A small network was shown many inputs. Here are its activations along a few directions, one row for each input.
In each table, some parts of the input vary, and every possible input appears once, in random order.
A made-up example of a description, with smaller parts first: one of 2 separate values, together with either a single point or one of 9 places around a ring or (one of 4 places along a line, together with one of 8 places around a ring).
Shared parts are said once, and a part with two or three values counts as separate values.

Other details of the inputs shift rows strongly along two fixed directions, in all tables alike. That doesn't count.

A family of inputs:
x1: [ 51  -9 -20  29 -20   5   0   8 -23 -43   1 -12  -2  14   6 -12]
x2: [-11   2   1   1   2  -4  -5   5   2  -4  -8   9  -3   4   2  -4]
x3: [-46   7  10 -30  -6   9   6   4  44  44 -14   0   5  -8  11  12]
x4: [-22  17   7  12  14 -22 -13 -11 -13  -6 -11  36   6  15 -15 -21]
x5: [-5 -1 -3  0 -8  4  1  8  5 -1 -8 -3 -3  4  6  2]
x6: [ 22 -14 -11  -8 -24  27  12   7  15  14  12 -39   0 -14  20  21]
x7: [ 55 -12 -21  28 -16   6  -1  10 -20 -46   4  -9  -4   9   7 -14]
x8: [-42   1  11 -30   5  11   1   1  31  46   2  -6  -3 -20  10  21]
x9: [ 61 -11 -18  29 -11   6  -3  -1 -27 -35  19 -11   0   1   2 -10]
x10: [ 24 -15 -12 -10 -20  27  11   9  19  12  13 -35  -3 -18  21  18]
x11: [ 18  -6  10 -16  13  -7  23  -4  -3 -10   5 -14   3  -1 -17   7]
x12: [-18  15  10  12  23 -22 -18 -18 -23   2   5  32   4   5 -18 -15]
x13: [ 19 -12 -14  -8 -33  27  15  14  25   5  -4 -36   2  -4  23  14]
x14: [ 1 -1 -5  0 -7  3  1  5 10 -2 -5  2  1  1  5 -4]
x15: [-23  11  11  11  28 -22 -21 -11 -25  -2   4  32  -4   1 -16 -11]
x16: [-12  12  21  -2  32 -36   9 -12 -17 -25 -17  32   7  22 -37 -19]
x17: [-24  13  11  12  24 -22 -20 -14 -27   2   2  30  -1   5 -18 -11]
x18: [-47   3  13 -30   4  11   2   1  27  48   0  -9  -4 -17   9  25]
Each input here is: one of 2 separate values, together with either a single point or one of 8 places around a ring.
Changing only the choice among 2 separate values turns x11 into x16. The same change can be made to x15. Which row results?
Answer: x2
A walk changes only the place on the ring of 8. It starts at x2 and steps to x7. List the rest of the walk in order.
Answer: x14, x3, x4, x13, x1, x5

A family of inputs:
x19: [ 18 -11  -5  14  -1  -1  -1   2 -25 -23   1 -13  -6   9  -4   2]
x20: [ -4  13  15  -1  17 -13  -8 -13 -14  -1  -1  15  11   2  -6  -2]
x21: [ 27   3 -10  10 -10   3   3  11  -7 -28  -3  -2   0   5   9  -9]
x22: [ 11   0   5  -9 -11  12   8  -6   6   7   2 -25   9  -7  10  15]
x23: [  9   4  -2 -11 -14  12  12  -6   5   7   6 -24   5  -8   5  15]
x24: [ -4  12   8  -4  19 -14  -4 -13  -5  -4   8  20   3  -4 -10  -8]
x25: [-13   3  13   3  13 -12  -7   0 -20  -2  -7   3  -4   6  -9   1]
x26: [-14   0   5   1  21 -13  -5   3  -7  -8   4  17 -13  -1 -16  -6]
x27: [ 12  -7  -2  -5 -19  10   8   6   6  17  -5 -20   8   1   6   7]
x28: [  1 -17  -4  -5  -6  12   9   7   6   1   0 -23  -8  -5   6  16]
x29: [ -7  -4 -14   8 -19  19 -20   6   9  39  14  -7  -3 -15  23   3]
x30: [  8 -10   0 -13  -6   6   7   9  20  20  -1  -8   5  -7   8   1]
x31: [-12   9   3   4  10  -9   0 -21  -6  -4   8  12   3   1 -14  -2]
x32: [ -7  11   1   4   9 -14  -8   0  -3 -17  -7  25  -2   7  -5 -16]
x33: [ 29  -6  -9   6  -7  -2   5   7  -2  -6   7   0   0   2  -2 -13]
x34: [ 15  -4  -6  -9 -14   9  13  12  12  16   3 -13   3  -4   7   1]
x35: [-18  14  10   6   5 -12 -10  -4  -8  -6 -17  14   6  13  -2  -7]
x36: [-27   5  14 -20  17  -1  -1 -10  23  20   1  11   6 -13  -3   7]
x37: [ -7   7   0  13   3 -14  -3 -10 -16   3   1  14   4  16 -19 -15]
x38: [  8   0   5 -17   0   9   7   0  13  10   3 -13   9 -13  12  12]
x39: [ -2  -1   3 -11  -6  12   7 -11  11  12   2 -21   9  -5   6  16]
x40: [ 19 -12   0   2   8  -3  -2  12 -11 -17   2  -4  -8  -3   2  -2]
x41: [ 18  -6   1 -15  -2  11   7   0  16   3   7 -15   6 -14  12   9]
x42: [ 26  -5  -2   6  -3  -3   1   8  -9  -3   0   1   8   4   1 -11]
x43: [-40  -1   9 -17  14  -2   4   0  14  20  -2   5 -14  -6  -9   9]
x44: [  0  -9  -9  -4 -17  11  15   1  18  19   3 -16   1  -1   1   5]
x45: [ 27  -9  -1   8   6  -3  -1  13 -22 -23   1  -5  -5   0   2  -2]
x46: [ 15   4 -14  23  -4  11 -28 -10 -17   2  23   2  -2 -15  18   1]
x47: [ -6   2   5   1  21 -17  -6   4 -15 -11   3  17 -12   1 -12  -8]
x48: [ 25  -3  -1   8  -6  -3   0   5 -12  -1  -2  -2   8   8  -1  -7]
x49: [ -4   2  -1  13   8 -13  -1  -9  -7   0   3  22  -1   9 -20 -19]
x50: [-16   9  -4  13   3 -11  -4  -8  -6 -16  -8  20  -2  13 -10 -12]
x51: [ 21  -3  -6   6  -4   0  -3   8   0 -25  -7   4   2   3   9 -10]
x52: [ 27  -5  -4   8  -3  -1   4  11 -23 -20   5 -12 -10   4   0   3]
x53: [-26  11  11 -16   1  -6   4   1  11  35  -5   8   5   2  -5   2]
x54: [ 21  -7 -10  17  -7   4  -2   1  -4 -30  -6   3  -2   8   3 -10]
x55: [-48   5   3  -1   8   6 -29   4   2  40   8  10 -15 -18  14  14]
x56: [-33   4  19 -21  15  -6  -2   7   4  24 -10   2  -3  -3   0  14]
x57: [ 18  -6  -8  10  -4   3  -3   7   4 -27  -6   5   0   3   5  -9]
x58: [-17   2 -13   6 -22  23 -23   8  14  20   6  -3  -5 -12  34  10]
x59: [ 13 -11 -10  -6 -13  11  12   9  22  11   7 -10  -1  -6   1   0]
x60: [-34   7   3 -16   3   1   2   4  30  12  -9  13  -2  -4   2   2]
x61: [ 19 -13 -11  14  -5   2   6   4 -17 -24   8 -12 -13   4  -6   2]
x62: [-10  -1  -3  -7 -15  12   5   2  17   4 -13 -16   4   5  13  10]
x63: [ -9   5   5   4   8 -13  -4   0 -25  -7  -2   4  -8   7 -14   0]
x64: [  3   6  -4  -8 -16   9   7  10  10  -2  -8 -11   1   3  13   7]
x65: [ 23 -13  -8  14  -5   1   2  -1  -3  -7   2   1   2   6  -6 -12]
x66: [ -5   6  -3  -8 -21  12  10   6  16   5  -9 -20   0   3  14  10]
x67: [ 20   2  -3   8  -8   0  -3   7  -9 -21 -11  -1   5   9  10  -3]
x68: [-31   4  14 -17  15   1   1 -16  20  22   0   8   5 -10  -4   8]
x69: [  9  -2  -2 -10 -13  12   6  14  16  -3 -11 -12   5  -3  20   5]
x70: [  8   4 -10  12 -14   2   2  -2  -7 -21  -5  -6  -1  14   1  -4]
x71: [-10   6  -4  10   4  -6  -3  -5   0 -17  -7  19  -5   9  -7 -13]
x72: [  8 -14  -4  -9  -9  11   8   9  25  17   0 -10   3  -8   4   2]
x73: [ -6   8   4  -1  17  -9  -3 -13   1  -6  10  18   2  -5 -13  -6]
x74: [-14  -1   4  10   8 -13  -4  -9  -5   8  -4  18   6   9 -15 -12]
x75: [-23   5   6   3  12 -13  -4  -5 -18  -2  -1   8  -9   9 -16   0]
x76: [-39   5   6  -9   1   0  -1  -4  21  14 -16   9   3   2   3   5]
x77: [  2 -17  -1  -6   0  11   6   8   8   0   0 -15 -11  -7   4  11]
x78: [ 20  -7  -6  15  -9   0   1  -3 -12  -5   0  -7   7  12  -5  -8]
x79: [ -3  -5   1 -10  -5  12   9 -11  16  10   4 -16   6  -9   5  15]
x80: [  5 -16   0  -9   3   9   4  14  11  -2   2 -13 -10 -11   4  10]
x81: [ 15   4  -5   8  -5   2   4 -15 -13 -14  10 -10   4   3  -6   1]
x82: [ 19  -4  -3   3   4  -2   3  13 -17 -17   5  -6 -10  -1   0  -1]
x83: [-12  11   6   5   3 -15  -2  -6 -14  11  -4  14   5  11 -17 -11]
x84: [-13   9   6   2  17  -9  -2 -20  -3  -3   8  19   0  -1 -15  -6]
x85: [  3  14   7   0  15 -12  -2 -10 -12  -7   7  14   6  -2  -8  -6]
x86: [ -8  18  12  -2  15 -14  -3 -14 -12   1   4  15   7   2 -10  -2]
Describe the family of inputs behind these rows.
Answer: one of 4 separate values, together with either a single point or (one of 2 separate values, together with one of 8 places around a ring)
Changing only the choice among 4 separate values turns x27 into x35. The same change can be made to x59. Which row results?
Answer: x60
Changing only the choice among 4 separate values turns x39 into x19. The same change can be made to x38. Which row results?
Answer: x45
Which other rows does x59 become when the place on the ring of 8 takes its other values? List them by row number.
Answer: x33, x34, x37, x44, x49, x53, x83
Which other rows does x52 become when the choice among 4 separate values takes its other values? List them by row number.
Answer: x53, x64, x86
Which other rows does x54 become when the place on the ring of 8 takes its other values? List them by row number.
Answer: x35, x51, x57, x62, x67, x69, x76
Which other rows does x84 become when the choice among 4 separate values takes its other values? List them by row number.
Answer: x43, x49, x71
